(72): [-1.107, -0.128, -1.394, -5.252, 0.483, -2.503, 2.670, 0.938, -0.090, 3.318, 5.124, 2.401, 0.706, 1.892, -5.881, -2.323, 0.195, -0.750, -5.683, 1.380, 5.869, -1.827, -1.764, -2.232, 3.583, 0.335, -1.815, -5.394, -1.807, -0.322, 0.553, -1.500, 4.971, -0.967, -3.935, -8.271, -2.118, 3.019, 4.894, -0.500, 0.687, 0.667, 0.154, -1.874, 4.110, 1.207, 3.941, -2.209, 2.842, 3.591, -0.884, -1.351, 1.410, 0.279, -0.528, 1.693]
(128): [1.008, -1.827, 1.463, -5.252, 0.483, -2.503, 2.670, 0.938, -0.090, 3.318, 5.124, 2.401, 0.706, 1.892, -5.881, -2.323, 0.195, -0.750, -5.683, 1.380, 5.869, -1.827, -1.764, -2.232, 3.583, 0.335, -1.815, -5.394, -1.807, -0.322, 0.553, -1.500, 4.971, -0.967, -3.935, -8.271, -2.118, 3.019, 4.894, -0.500, 0.687, 0.667, 0.154, -1.874, 4.110, 1.207, -3.012, 0.924, 2.612, 4.291, -2.873, 3.290, 2.272, -6.142, -1.889, 0.307]
(3): [-1.107, -0.128, -1.394, -5.252, 0.483, -2.503, 2.670, 0.938, -0.090, 3.318, 5.124, 2.401, 0.706, 1.892, -5.881, -2.323, 0.195, -0.750, -5.683, 1.380, 5.869, -1.827, -1.764, -2.232, 3.583, 0.335, -1.815, -5.394, -1.807, -0.322, 0.553, -1.500, 4.971, -0.967, -3.935, -8.271, -2.118, 3.019, 4.894, -0.500, 0.687, 0.667, 0.154, -1.874, 4.110, 1.207, -3.012, 0.924, 2.612, 4.291, -2.873, 3.290, 2.272, -6.142, 1.360, -3.302]
(100): [-0.060, -0.916, -0.265, -0.558, 1.171, -0.052, 0.699, 0.110, 0.284, -2.284, -1.443, -0.877, 1.640, -0.967, -1.253, 1.072, 0.395, 1.008, -1.827, 1.460, 1.615, -1.500, -1.845, 1.370, 1.821, 0.649, -0.097, -0.036, -0.335, -0.036, 0.863, -1.328, 0.735, -8.271, -0.967, -2.118, -3.935, 1.594, 0.080, 0.254, 0.546, 0.462, 0.600, 0.362, -0.231, 1.861, 0.640, -0.134, 1.158, 1.624, -2.414, -0.663, 0.087, -2.805, -0.849, 2.037]
which: [-0.060, -0.916, -0.265, -0.558, 1.171, -0.052, 0.699, 0.110, 0.284, -2.284, -1.443, -0.877, 1.640, -0.967, -1.253, 1.072, 0.395, 1.008, -1.827, 1.460, 1.615, -1.500, -1.845, 1.370, 1.821, 0.649, -0.097, -0.036, -0.335, -0.036, 0.863, -1.328, 0.735, -8.271, -0.967, -2.118, -3.935, 1.594, 0.080, 0.254, 0.546, 0.462, 0.600, 0.362, -0.231, 1.861, 0.640, -0.134, 1.158, 1.624, -2.414, -0.663, 0.087, -2.805, -0.849, 2.037] | (100)
which: [1.008, -1.827, 1.463, -5.252, 0.483, -2.503, 2.670, 0.938, -0.090, 3.318, 5.124, 2.401, 0.706, 1.892, -5.881, -2.323, 0.195, -0.750, -5.683, 1.380, 5.869, -1.827, -1.764, -2.232, 3.583, 0.335, -1.815, -5.394, -1.807, -0.322, 0.553, -1.500, 4.971, -0.967, -3.935, -8.271, -2.118, 3.019, 4.894, -0.500, 0.687, 0.667, 0.154, -1.874, 4.110, 1.207, -3.012, 0.924, 2.612, 4.291, -2.873, 3.290, 2.272, -6.142, -1.889, 0.307] | (128)
which: [1.008, -1.827, 1.460] | (100)
which: [-1.107, -0.128, -1.394, -5.252, 0.483, -2.503, 2.670, 0.938, -0.090, 3.318, 5.124, 2.401, 0.706, 1.892, -5.881, -2.323, 0.195, -0.750, -5.683, 1.380, 5.869, -1.827, -1.764, -2.232, 3.583, 0.335, -1.815, -5.394, -1.807, -0.322, 0.553, -1.500, 4.971, -0.967, -3.935, -8.271, -2.118, 3.019, 4.894, -0.500, 0.687, 0.667, 0.154, -1.874, 4.110, 1.207, 3.941, -2.209, 2.842, 3.591, -0.884, -1.351, 1.410, 0.279, -0.528, 1.693] | (72)
step -1: [3.019, 4.894] | [3.018, 4.893]

